Each row below holds a small network's activations on one input, seen along a few directions.
Each table varies a few parts of the input and shows all the possible inputs, shuffled.
Descriptions start from the smaller parts, as in this example, which fits no table here: one of 8 places around a ring, together with either a single point or one of 11 places around a ring or (one of 3 separate values, together with one of 4 places along a line).
Shared parts are said once, and a part with two or three values counts as separate values.

A family of inputs:
row 1: [ -7  23  36  34   1 -19  -4  12   3 -21  23  22 -53  11 -56  40   6  33
  43]
row 2: [-26  -1  -4 -38  -3  -8   5 -21 -18 -23 -34  16  20  34  43 -41  -2  -6
 -36]
row 3: [ -3 -10  -2   4  19  18 -11   9   1  13   2 -51  52  21  20 -20 -30 -26
 -51]
row 4: [-24 -26  -4 -21  14   5  14 -21 -33 -19 -32 -21  47 -25  33 -32   5  11
 -47]
row 5: [ 33  -7  -3  21   8   8   4  20   5  13  24 -11 -10 -56 -45  43  18 -11
  40]
row 6: [ -7  13  -9 -14   1  -7 -18   3   9   4 -24   6  25  60  42 -31 -24  -4
 -45]
row 7: [ 10   7 -10  28 -17  13  -7  24  37  20  42   4 -28  -8 -34  31  -5  -3
  42]
row 8: [  7 -15   3   9 -10  -7  21  -9 -12  -9   1   9 -24 -76 -21  20  36  17
  44]
row 9: [  9   0   9  -6 -24 -11  20 -18  -3 -15   3  21 -38 -49 -13  12  40  14
  49]
row 10: [ -6   3  -7  -8  18  13 -17   7   8  17 -13   0  32  60  25 -26 -29  -9
 -32]
row 11: [ 24  14  -1  23  -7   0  -9  17  30  28  18  29 -38  11 -29  28   2  -3
  60]
row 12: [-21  -6 -17  -4   8  25 -16  11  15  10   9 -28  44  43  20 -25 -36 -10
 -53]
row 13: [  4  11   3  -9 -28 -20  13 -10   3 -13  -2  46 -51 -17 -11  11  29   1
  55]
row 14: [ 28   2   5  36  -7   6  -2  22  22  23  35 -21 -18 -28 -33  35   1 -20
  42]
row 15: [ 23  26  -3  17 -25 -19 -10  15  31  15   8  36 -46  10 -12  23   8   3
  48]
row 16: [ 21 -18  -7  11   5  -3  18  -1  -5   3  17 -13 -22 -75 -29  37  21   6
  36]
row 17: [ 14  21   4   5 -34 -16   0 -10   7  11  13  42 -61   3 -12  14  19  -3
  48]
row 18: [-22 -11   1 -36   0   2  13 -29 -24 -25 -30  -9  34   2  40 -40   9   8
 -43]
row 19: [-16   7  -3 -26  -9  -3  -8 -21 -14   1 -21  12  11  54  43 -40 -13 -10
 -46]
row 20: [  3 -17  -9  -9  34  21  -3   9 -16   3  -9 -40  58  -8   8 -10 -13 -17
 -51]
row 21: [-10 -28 -14 -19  30   9  10 -13 -26  -7 -16 -42  47 -26  24 -15 -10   0
 -54]
row 22: [-34  12  31   2  26  -6 -12   4 -20 -32 -11  -7  17  59  -3 -14 -30  27
 -48]
Question: What is each input in this table made of?
Answer: one of 2 separate values, together with either a single point or one of 10 places around a ring
Question: The inputs of row 12 and row 7 match in every part but the choice among 2 separate values. If row 2 is changed in the same way as row 12 into row 7, which row does it become?
Answer: row 13

A family of inputs:
row 23: [ 29 -24 -48  17  17  27  -7  35  34  40  17 -43  42 -47   0  21 -19 -16
 -10]
row 24: [-36 -28   7  -8  34  18  12 -18 -39 -23   3 -28  26 -13  -9  -6 -12  24
 -42]
row 25: [ 12  21 -19  32  24   3 -37  53  51  29   9  13   7  60 -17  25 -42  13
   2]
row 26: [ 17  -5  28  -1  41 -27   5 -12 -57 -16 -34 -37  23 -23   7   4   2  -1
 -48]
row 27: [ 44  -5  -7  20  -9 -25   7  -5  -9  21   5 -43 -14 -72  12  24  13 -14
  -4]
row 28: [-15 -27  -1 -35  33 -10  25 -23 -43 -33 -59  25  27 -42  18 -18  29  36
  -4]
row 29: [  3 -23 -16  -5  69  26 -11  30 -10   5 -17 -39  80   4  -5   0 -30  -1
 -53]
row 30: [ -1  -5   8   3  -2  24   6  -6  -8  11  39  10 -32  -2 -44  19   5 -19
  38]
row 31: [-24  11  10  -8 -25  15 -11  -9  13   5  -1 -11  25  62  38 -49 -18 -22
 -31]
row 32: [-32  16   2 -36 -41  -8   3 -24  -4 -30  -8  18  -6  42  37 -40   2 -13
 -30]
row 33: [  3   8  18  -8 -19   3  14  -4  -6 -22  23  19 -34 -16 -40  17  28 -23
  46]
row 34: [ -9 -28 -25  11 -15  18  13 -12   6  14  38 -34  -9 -61  -5  13  -1   9
   0]
row 35: [ 29  41  24  35  -3 -50 -23  14   8  10  -6  15 -52  37  -6  30 -13  18
  10]
row 36: [ 49  17  28  11   5 -17   0   0 -21  18   8   3 -37  -9 -28  32  19 -41
  37]
row 37: [ 11   2  26  18  -5  24  -1  11   9  11  29  -6  -5   3 -38   8   9 -32
  45]
row 38: [-21  31  15  14 -28 -26  -6  11  22 -32  13  34 -47  28 -18  15  -1  36
  20]
row 39: [  4 -20  -7  27 -20  19   7   6  23  14  29 -51  19 -55   1   3   4  -5
   7]
row 40: [-33 -13  20 -21  17  -3  20 -14 -38 -58 -15 -19  24 -28  -6  -9  15  20
 -36]
row 41: [  3   6 -32 -19  13  21 -27  19  26  31 -11  -2  47  75  39 -32 -40 -35
 -48]
row 42: [ 12 -25 -34 -15 -16  -8  26 -18   3   4 -23  16  -5 -90  21   2  39  24
  35]
row 43: [-23 -19  26   8  29  20   6   1 -22 -23  -7 -46  56  -6  -4 -17  -7  10
 -35]
row 44: [ -4  18  -6  -1 -11 -30  -2   1  16  -8 -32  75 -40  14   4   5  18  52
  46]
row 45: [-24  17   4  25  -9  -4 -14   7  22   2  28  23 -45  43 -23  17 -26  40
  12]
row 46: [-12   1 -18 -52 -24 -13   7 -33  -8  -7 -51  61  -1  30  60 -51  20   5
  -4]
row 47: [-12  25  23  41 -12  -3 -21  25  38   1  19   5 -16  48 -17   5 -22  25
  19]
row 48: [-35   1 -10 -23 -21  14  -4 -27  -5   4   9   7  -4  57  33 -38 -22  -9
 -37]
row 49: [ 18  23  10 -17 -16 -33 -11 -24 -19  13 -26  -2  -9  53  52 -30  -8 -35
 -43]
row 50: [ 34  -2 -13  10  29  30 -15  38  20  37  20   2  17  13 -40  28 -10 -44
  30]
row 51: [ -6 -13 -14  -1 -33  -3  21  -9   7 -21  22 -24 -11 -75  -1  11  24   5
   8]
row 52: [ 20  -3   0 -21  -2  -1  18 -14 -10   1 -18  58 -28 -28 -19   9  44  -6
  71]
Question: The inputs of row 42 and row 46 match in every part but one. If row 34 is changed in the same way as row 42 into row 46, which row does it become?
Answer: row 48
Question: What is each input in this table made of?
Answer: one of 5 places around a ring, together with either a single point or one of 5 places along a line

A family of inputs:
row 53: [-33 -21 -10 -11   0   3  13 -15 -11 -26  -9 -21  26 -30  22 -19   0  32
 -37]
row 54: [  9   2 -10  12 -27  20   1   8  30  21  39   8 -26 -10 -26  16   7 -21
  48]
row 55: [ 36 -15   2  25  34   3   2  19 -10  16   8 -45  19 -54 -26  35   1 -12
   1]
row 56: [ 17   9 -15  -2  14   4 -24  16  13  31 -13 -17  36  53  33 -19 -33 -28
 -45]
row 57: [-10   6   1 -15  -8  15 -11  -6   0  11   4 -15  23  57  27 -34 -22 -38
 -40]
row 58: [-12  11  -2 -18 -25 -15  -5 -21  -4  -3 -16  -2   2  36  51 -36  -9  -7
 -42]
row 59: [ 10 -17  17  11  13  15  14  -2 -23  -4  25 -43   8 -52 -33  20  12 -21
   5]
row 60: [  8 -12  13  10  -5 -17  20 -16 -26 -17   5 -30 -14 -72 -10  19  24   9
   3]
row 61: [ -9  27  24  -7  -2 -24  -5  -4  -7 -21 -21  59 -36  49 -10  -1   9  23
  25]
row 62: [-17  26  27  17  -3   3 -17  14  13  -7  25  17 -25  68 -30   6 -21   3
  11]
row 63: [ -5 -23 -22   4  38  22  -6  21   6   7  -7 -37  60 -12   5  -2 -23  10
 -38]
row 64: [  7   7 -13  11 -44 -11   7  -5  26   8  20  21 -47 -31  -2  14  18   9
  46]
row 65: [-19  31  24  16 -21 -27 -11   0  10 -20   5  29 -45  47  -7   4  -9  33
   9]
row 66: [ -2   6  -3 -40  -5 -13   1 -25 -20  -3 -43  28  11  38  48 -41   7 -17
 -25]
row 67: [-31 -26  -6  -8  17  34   7  -1  -7 -13  10 -34  47  -9  -1 -17 -12   1
 -34]
row 68: [ 34   3 -25  25  -5   8 -12  30  42  42  22   7 -15 -14 -19  31  -4 -11
  44]
row 69: [ 17   2 -14 -12 -24  -8  12  -8  11   7  -6  51 -38 -30  -5  10  35   0
  63]
row 70: [ 18 -17  12 -14  15 -13  26 -19 -41 -18 -20   0  -5 -70 -13  15  39   0
  19]
row 71: [-24 -26 -11 -34  20   7  19 -20 -28 -26 -35   9  34 -28  19 -24  15  23
 -20]
row 72: [  7  28  11  31  18  -8 -30  35  25  14   9  16 -14  64 -24  22 -32  12
   6]
Question: The inputs of row 60 and row 70 match in every part but one. If row 53 is changed in the same way as row 60 into row 70, which row does it become?
Answer: row 71
Question: What is each input in this table made of?
Answer: one of 4 places along a line, together with one of 5 places around a ring
Question: A walk changes only the place on the ring of 5. It starts at row 72 and steps to row 68. List the rest of the walk in order.
Answer: row 55, row 63, row 56
Question: A walk changes only the place on the line of 4. It starts at row 66 and steps to row 58. List the rest of the walk in order.
Answer: row 57, row 56
Question: A walk changes only the place on the line of 4. It starts at row 72 and steps to row 62. List the rest of the walk in order.
Answer: row 65, row 61
